Each row below holds a small network's activations on one input, seen along a few directions.
In each table, some parts of the input vary, and every possible input appears once, in random order.
A made-up example of a description, with smaller parts first: one of 6 places along a line, together with either a single point or one of 9 places around a ring or (one of 2 separate values, together with one of 5 places around a ring).
Shared parts are said once, and a part with two or three values counts as separate values.

Table:
row 1: [  5  37 -17 -21 -33   9   4  10  33   8  -5  14]
row 2: [ 20   1 -23  19  -4   1  -7 -13   5 -10  -7 -27]
row 3: [ 36  13 -20 -29 -13   3  22  20  15   8 -25 -15]
row 4: [ -3 -46  38  29  50 -40  13 -20 -60 -24   8  11]
row 5: [ 16   2 -13   9   9  -1 -35  -6   1  -7  -8 -29]
row 6: [  3   9 -29  14  -5   2 -34   0  11   3   5 -20]
row 7: [ -4  48 -37 -34 -14   4   0  24  17  14  -4  -1]
row 8: [ 11  34 -22 -31  -6 -11   4  21   8   2 -21  -9]
row 9: [  6   0 -22  18 -16  22 -27 -11  21   9   9 -13]
row 10: [-34 -55  72  43   0  41  12 -23  -4   3  32  53]
row 11: [-56 -42  73 -18  32 -28  49  -3 -48  -6  15  38]
What do these inputs look like to the network?
Answer: either one of 3 separate values or (one of 2 separate values, together with one of 4 places along a line)
Which other rows does row 9 become when the choice among 2 separate values takes its other values? List them by row number.
Answer: row 1

Table:
row 12: [ 55  22 -27 -31   0 -25  20  27  -3  11 -33  -2]
row 13: [ -9 -22   7  24  -3 -13  30 -31 -12 -27  -3 -45]
row 14: [ 16  -4  -3  48   1 -26 -33 -31 -16 -36  -2 -24]
row 15: [ 25  11   4 -16  12 -55   8   2 -49 -33 -32 -21]
row 16: [ 41  13 -44  49 -14  12 -35   1  25  -1  -3  -9]
row 17: [ 15 -13 -39  10 -23  14  38   9  12  15  -4 -29]
row 18: [ 34  -3 -34  42  12  -2 -41 -13   4 -13  -8 -31]
row 19: [-13  31 -27  10 -12  29 -55   6  25  17  24   8]
row 20: [-18   3 -24   5  22  15 -64 -10   6  12  14 -12]
row 21: [-31  19  24 -50  20 -29 -18   9 -40 -11 -10  -7]
row 22: [ -4 -62  68  70  47  15 -14 -16 -27 -11  33  61]
row 23: [-35 -75  73  42  26  15  51 -20 -29  -6  25  35]
row 24: [ 11 -25 -29  11  13   6  26 -11   0   3  -4 -48]
row 25: [  9  -6 -10  15 -43  12  60 -10  39   0 -11  12]
row 26: [-39   5   7  12  12  -7 -54 -27 -13 -10  27  -4]
row 27: [ -4  36  -8 -60   0  -4  -9  45  -3  27 -12   5]
row 28: [-16  20   6 -52  33  -4 -19  32 -16   4 -17 -17]
row 29: [ -8 -67  87   1  45 -28  24  20 -47   4  -9  75]
row 30: [ 44   6 -21 -30  29 -36   7  20 -28  -2 -31 -26]
row 31: [ 40  17 -11  40 -42  11 -11 -14  42  -9  -7  26]
row 32: [  0  44  22 -56 -30   1   7  25  16  12  -5  38]
row 33: [ -7  42  -5   7 -39  31 -34 -12  32  14  29  41]
row 34: [ 59  24   3 -32 -27 -21  35  11  16  -1 -32  30]
row 35: [-32   0 -24 -15 -15  32  21  13  23  25  18 -17]
row 36: [-59 -13  15  -6   3   3  12 -25  -3  -8  16 -27]
row 37: [-41 -16 -16 -17  12  18  10  -5   4  22   9 -32]
row 38: [-33  10   7 -20 -38  33  39   1  40   2  28  20]
What do these inputs look like to the network?
Answer: one of 3 separate values, together with either a single point or (one of 2 separate values, together with one of 4 places along a line)
Changing only the choice among 3 separate values turns row 19 into row 35. The same change can be made to row 20. Which row results?
Answer: row 37
Which other rows does row 31 become when the place on the line of 4 takes its other values? List them by row number.
Answer: row 14, row 16, row 18
Which other rows agree with row 29 in the choice among 3 separate values? List them by row number.
Answer: row 12, row 15, row 21, row 27, row 28, row 30, row 32, row 34
